These are the activations of a small neural network, seen along a few directions. Each row is one input.
Each table varies a few parts of the input and shows all the possible inputs, shuffled.
A made-up example of a description, with smaller parts first: ring(8) and (point or line(11) or (values(3) and line(6))).
Shared parts are said once, and a part with two or three values counts as separate values.

Other details of the inputs shift rows strongly along two fixed directions, in all tables alike. That doesn't count.

Rows:
x1: 2 -2 1 -1 12 9 5 6 -5 2 4 6 -4
x2: 2 2 4 0 -13 2 2 -4 1 -2 2 1 7
x3: -10 -7 5 -1 -7 -2 6 8 -9 5 4 23 8
x4: -8 6 5 1 3 -14 -3 -7 -3 -3 -3 -26 0
x5: 1 5 2 8 19 -16 -5 -6 -7 10 -3 -19 -7
x6: 8 3 -3 11 2 -1 5 -4 -3 3 1 6 -5
x7: -5 -3 -6 2 3 11 8 12 -2 0 5 25 -9
x8: 5 -5 5 8 6 1 2 1 -9 6 2 7 -4
x9: -20 8 -4 -10 10 -15 -4 7 -1 -4 2 -21 -6
x10: -2 6 -1 -2 24 -7 1 0 -7 4 -1 -21 -10
x11: 0 -17 -23 -12 -7 -9 0 -15 -5 -3 -16 11 -4
x12: -11 2 0 -7 -1 9 7 5 -9 6 1 21 10
x13: 18 -7 9 9 -12 14 -1 0 17 -3 8 13 4
x14: 14 2 -4 5 -4 9 1 1 5 1 -1 2 -5
x15: -12 -5 2 3 -10 1 9 6 -6 -3 5 22 5
x16: -7 0 -10 -1 -13 8 8 8 -11 -2 4 21 2
x17: -5 6 1 -1 1 -16 -3 -4 -4 -6 3 -26 -2
x18: 0 7 -3 -2 -12 5 -4 0 6 0 -1 0 8
x19: 1 0 -2 2 8 13 9 5 -7 7 1 24 0
x20: -7 2 -10 -1 -13 9 8 4 -10 1 1 20 2
x21: -9 2 -7 -2 -9 -1 2 7 0 -3 5 4 1
x22: -3 2 3 -2 22 -7 -4 3 4 1 4 -23 -8
x23: 5 2 -12 9 -3 10 8 4 -6 4 0 22 -6
x24: -12 9 -1 -11 7 -9 -7 4 0 -6 0 -25 -3
x25: -6 -3 6 -2 -3 -4 1 3 -10 3 1 6 8
x26: 9 -6 5 11 -5 12 7 2 -2 -2 3 20 -2
x27: 1 1 -4 0 7 8 3 8 -2 -2 2 7 -10
x28: -6 2 6 0 -2 -5 -1 -1 -7 8 -3 5 11
x29: -9 1 3 -10 2 5 4 7 -7 0 3 5 7
x30: 50 0 26 -1 -23 31 -30 -4 59 -10 1 -27 20
x31: -8 3 2 4 -4 -3 3 -3 -6 0 -2 4 6
x32: 28 -4 34 -15 -24 32 -24 2 54 -7 5 -7 37
x33: -4 5 0 2 -8 -4 3 -4 -4 1 0 3 6
x34: 2 5 -4 9 13 -16 4 -7 -8 1 0 -22 -16
x35: 12 8 6 -3 11 0 -13 -1 18 -3 -3 -32 -6
x36: -9 4 1 -1 1 -19 -3 -2 2 -5 5 -25 -2
x37: 5 1 2 12 4 1 4 -3 -3 2 -2 6 -4
x38: 3 5 -3 2 7 6 0 4 3 3 -2 6 -5
x39: 7 -4 5 8 6 0 3 -1 -7 9 -1 7 -3
x40: -9 4 5 0 4 -14 -4 -3 -3 -6 0 -25 0
x41: 6 -4 -6 7 -7 13 5 7 5 0 6 20 -5
x42: 11 -2 7 10 -1 6 3 -3 3 0 -1 2 -2
x43: 7 4 0 8 11 -13 -1 -5 -2 -4 3 -25 -12
x44: -3 2 8 -10 -2 10 0 2 1 2 1 2 11
x45: -1 -4 9 -1 -11 7 3 1 -7 6 -1 20 12
x46: 4 -15 -18 -11 -9 -7 -6 -16 5 -3 -18 9 4
x47: 0 -10 3 10 3 4 7 5 -8 8 5 25 -3
x48: -7 -13 -24 -13 7 -26 -7 -16 -6 -9 -15 -20 -12
x49: -5 -20 -22 -12 -7 -13 -2 -10 1 -6 -11 12 -5
x50: -1 -5 3 12 4 0 5 1 -2 -1 4 6 -8
x51: -10 11 0 -11 6 -8 -6 1 1 -2 -3 -25 -3
x52: -10 13 0 -9 7 -9 -9 0 5 -1 -4 -25 1
Description of these inputs: line(4) and (point or (values(2) and ring(6))).
The inputs of x35 and x27 match in every part but the line(4) part. If x45 is changed in the same way as x35 into x27, which row does it become?
Answer: x25
Change only the line(4) part in x6. List by row number the other rows that result.
Answer: x13, x34, x43
A walk changes only the ring(6) part. It starts at x13 and steps to x50. List the rest of the walk in order.
Answer: x47, x22, x7, x41
List by row number the other rows that have the line(4) part in common with x5.
Answer: x6, x12, x18, x19, x23, x28, x31, x33, x37, x38, x46, x52

Rows:
x53: 11 1 -8 3 2 -9 -13 -10 16 -5 -7 -27 -9
x54: -20 11 -5 0 3 -17 1 1 -12 2 -2 -11 0
x55: 1 -14 -2 -5 -10 19 10 4 -5 7 -4 51 7
x56: -9 -1 -3 -2 -21 19 16 8 -16 4 4 50 14
x57: -1 6 8 13 31 -1 7 5 -13 11 5 -3 -13
x58: -32 7 -16 0 3 -13 22 6 -38 7 0 24 -8
x59: 23 -11 14 -7 -15 22 -13 -3 30 3 -4 16 21
x60: 8 20 26 14 12 4 -7 7 6 8 11 -33 2
x61: 1 -5 2 -3 0 -12 -4 -11 -1 -7 -6 -19 2
x62: -9 -7 -5 -4 -17 21 15 15 -8 -1 7 52 4
x63: 14 11 1 20 20 -1 4 0 1 1 5 -19 -19
x64: -19 4 -11 -4 8 -12 5 9 -11 -2 5 -4 -9
x65: -19 8 -6 -6 0 -3 11 3 -22 2 -1 7 2
x66: -1 1 -19 -2 8 -8 3 -5 -10 -4 -7 -9 -16
x67: 0 6 5 -12 2 -2 -13 2 16 -8 4 -31 3
x68: -5 5 3 -6 2 -7 -13 4 15 -7 2 -26 0
x69: 13 1 -9 1 2 -10 -12 -9 16 -4 -5 -28 -8
x70: -12 -7 -11 1 2 -18 9 -6 -22 -2 -2 3 -6
x71: -8 -6 -9 -8 11 -3 4 -1 -12 5 -4 9 -2
x72: -8 4 -1 -12 4 0 -2 6 1 -7 2 -16 -1
x73: -27 8 -14 1 3 -15 16 6 -30 7 1 15 -4
x74: 21 -11 14 -5 -15 22 -16 -3 30 1 -6 17 21
x75: 30 -8 4 -1 -24 24 -10 -6 31 -5 -5 14 9
x76: -11 -4 -9 -10 17 -7 4 -1 -16 4 -8 -2 -5
x77: 2 14 18 11 20 4 0 11 8 1 16 -27 -8
x78: 13 1 -9 -3 0 -2 -9 -8 11 -6 -4 -17 -7
x79: 10 -3 11 -2 -3 -17 -17 -16 19 -6 -6 -39 5
x80: 13 -17 9 5 -29 15 -2 -6 14 -2 -2 30 17
x81: -1 2 6 21 13 -7 15 7 -26 7 9 9 -14
x82: 23 -15 15 2 -29 14 -9 -9 27 -4 -1 14 22
The inputs of x69 and x64 match in every part but one. If x75 is changed in the same way as x69 into x64, which row does it become?
Answer: x62
What do these inputs look like to the network?
Answer: values(5) and (point or line(5))
List by row number the other rows that have the values(5) part in common with x61.
Answer: x70, x79, x80, x81, x82
Change only the values(5) part in x72. List by row number the other rows that result.
Answer: x61, x65, x66, x76
List by row number the other rows that have the values(5) part in common with x57.
Answer: x55, x59, x71, x74, x76

Rows:
x83: -27 7 -14 -1 10 -22 11 4 -27 -1 4 -7 -13
x84: 21 -9 13 1 -32 22 -8 -3 25 -6 0 19 19
x85: -2 -6 -5 17 -10 15 22 6 -19 4 5 51 -4
x86: -13 3 -18 10 20 -16 14 2 -25 1 1 -6 -25
x87: 1 2 15 -11 1 -3 -16 -4 18 -4 -2 -30 12
x88: 5 5 5 -10 9 3 -14 2 18 0 -1 -23 1
x89: 14 -2 4 0 12 -5 -9 -9 12 0 -4 -24 -5
x90: 14 -3 14 2 -4 -9 -16 -14 15 2 -5 -27 13
x91: 4 10 16 2 -5 -6 -9 -2 13 -2 4 -28 10
x92: 10 -3 -3 -4 10 -8 -10 -7 13 -2 -5 -20 -6
x93: 18 -7 2 -6 -29 22 -7 -2 24 -7 -4 19 14
x94: -30 4 -20 -12 17 -18 8 3 -23 1 -3 -5 -11
x95: -20 -5 -17 0 13 -28 7 -6 -29 2 -7 -3 -13
x96: -20 5 -11 11 8 -27 12 -3 -30 5 0 -6 -14
x97: 3 8 -2 -3 7 -1 -9 3 12 -4 4 -23 -6
x98: 6 11 12 6 6 -2 -6 1 10 -2 5 -24 1
x99: 10 -3 -2 -11 -2 -8 -17 -13 17 -5 -11 -25 5
x100: 21 -9 2 3 -19 27 -3 4 22 -4 1 26 7
x101: -8 -4 -13 -6 -21 21 15 10 -8 -2 4 49 7
x102: -14 0 -11 10 23 -22 11 -5 -28 7 -3 -3 -17
x103: -13 -7 3 2 -11 14 19 11 -21 9 5 52 12
x104: 21 -1 12 2 -16 32 -1 9 18 -2 7 21 10
x105: -7 -3 -4 0 3 18 16 14 -18 8 4 41 -3
x106: 6 8 18 -1 10 1 -12 0 13 2 0 -24 6
What do these inputs look like to the network?
Answer: line(4) and ring(6)
The inputs of x103 and x90 match in every part but the line(4) part. If x106 is changed in the same way as x103 into x90, which row does it become?
Answer: x102
A walk changes only the ring(6) part. It starts at x93 and steps to x100. List the rest of the walk in order.
Answer: x86, x85, x96, x84
Change only the ring(6) part in x97. List by row number the other rows that result.
Answer: x83, x91, x98, x101, x104
